Each row below is a small network's average activation on inputs in which a field has the value named, seen along a few directions.
Related values have similar rows: they may be neighbours, one step apart, or belong to one group.
(in the rows, 500 means zero)
Random noise pushes rows far along 10 fixed directions. That doesn't count. These rows show it; they differ only by the noise:
318,368,611,577,499,676,483,567,496,577,661,468,461,449,506,506,512,289,305,434,512
435,509,311,467,796,628,598,439,629,463,457,645,377,437,311,631,291,439,608,630,421
374,620,595,289,554,604,468,474,676,550,548,613,597,466,301,666,578,516,537,446,380
442,389,684,659,556,418,380,363,413,667,582,509,444,446,439,350,514,317,367,393,454
487,614,88,523,401,198,588,276,419,714,666,551,312,768,430,703,612,748,682,381,535
551,513,859,231,397,616,401,669,553,413,700,508,649,541,676,365,540,425,498,482,337
565,537,679,445,453,446,341,390,441,782,480,436,656,517,469,441,625,415,471,337,544
398,681,395,634,184,349,471,360,448,502,756,554,490,441,530,708,602,782,466,489,499
322,211,621,549,782,448,501,499,452,616,732,519,338,596,507,345,272,179,515,399,289
405,476,569,498,518,460,498,470,514,483,629,577,521,529,500,493,407,473,535,461,350
507,516,588,472,247,534,486,566,545,612,585,488,632,626,567,513,616,537,441,314,541
367,571,499,218,684,777,475,617,650,570,722,466,562,330,497,809,305,431,625,634,431


Values of H:
h6: 512,461,576,678,243,391,366,500,426,805,581,269,764,365,777,682,365,614,471,294,630
h11: 173,576,399,411,482,660,624,537,561,447,549,530,429,579,268,721,753,538,455,462,552
h16: 505,439,408,496,526,288,544,332,418,659,456,522,425,810,488,368,636,473,550,307,452
h5: 493,527,322,304,596,518,530,496,560,621,612,469,335,576,535,635,545,534,552,522,526
h17: 704,577,269,271,345,804,546,698,260,438,489,208,455,595,907,602,715,531,522,718,880
h9: 447,494,662,370,697,453,447,443,448,351,499,570,500,438,406,484,468,455,657,583,329
h26: 591,393,537,633,433,324,537,608,632,535,581,493,366,577,528,365,418,602,548,382,498
h22: 546,370,574,331,517,584,584,649,479,643,478,350,586,829,654,321,511,352,557,356,549
h3: 351,494,604,410,359,757,445,618,500,548,428,404,735,415,433,710,728,367,289,377,631
h21: 573,336,552,531,576,386,552,656,682,557,716,561,250,606,477,320,366,445,534,444,359
h23: 454,625,502,617,331,423,509,416,631,639,369,508,634,462,399,581,565,693,448,383,576
h27: 529,558,451,660,448,646,422,517,550,591,461,397,545,152,537,643,438,484,276,626,674
h7: 544,426,398,260,640,683,578,745,530,332,529,439,559,539,691,480,261,352,572,671,434
h10: 715,587,585,553,382,70,376,262,275,608,544,477,570,621,626,242,478,665,672,461,448
h29: 449,441,472,519,365,354,486,522,562,636,724,521,430,655,451,530,542,554,486,317,401
h19: 507,477,511,386,395,733,608,766,587,509,324,396,648,579,471,503,683,448,411,449,688
h24: 607,567,405,402,531,477,618,542,724,543,297,552,557,616,369,480,487,618,596,462,488
h14: 276,500,509,444,537,648,540,528,526,315,503,553,583,487,426,682,520,444,459,501,406
h4: 711,375,637,323,516,506,546,694,591,515,331,529,577,763,484,258,523,454,644,389,538
h1: 443,498,706,466,482,567,396,471,452,532,662,497,356,404,363,350,843,385,246,573,524
h15: 451,471,643,471,457,394,482,512,564,597,610,479,330,607,419,442,746,580,446,354,500
h12: 472,475,320,512,515,539,658,637,567,229,287,577,572,562,448,572,449,568,604,546,512
h20: 532,547,575,449,610,395,477,345,362,201,529,631,286,509,524,345,638,496,483,628,327
h2: 348,492,707,707,532,435,460,351,567,488,409,585,529,320,293,469,465,560,434,444,444
h30: 146,431,501,859,376,230,595,426,441,215,631,605,428,490,515,546,433,661,437,393,298
h28: 294,471,538,577,384,613,604,605,539,297,455,550,882,465,624,598,150,512,538,475,357
h13: 385,487,393,420,538,248,481,436,176,513,586,363,590,675,617,565,486,477,707,472,432
h18: 725,480,384,745,444,550,536,611,715,264,394,621,455,191,614,561,97,700,518,695,498
h8: 701,449,516,282,638,419,449,595,305,514,385,322,495,663,707,317,588,376,631,519,529
h25: 529,584,299,458,375,526,553,510,338,396,147,440,697,647,519,523,730,473,423,453,642
Each value of H is a pair of two hidden parts, and every pair occurs once (6 first parts, 5 second parts).
Q: Changing only the second part turns h15 into h30. h19 has the same second part as h15; what does that change turn h19 into?
A: h12
Q: Changing only the second part turns h9 into h11. h8 has the same second part as h9; what does that change turn h8 into?
A: h26
Q: Changing only the second part turns h22 into h20. h10 has the same second part as h22; what does that change turn h10 into?
A: h14
Q: Changing only the second part turns h3 into h29. h18 has the same second part as h3; what does that change turn h18 into?
A: h27
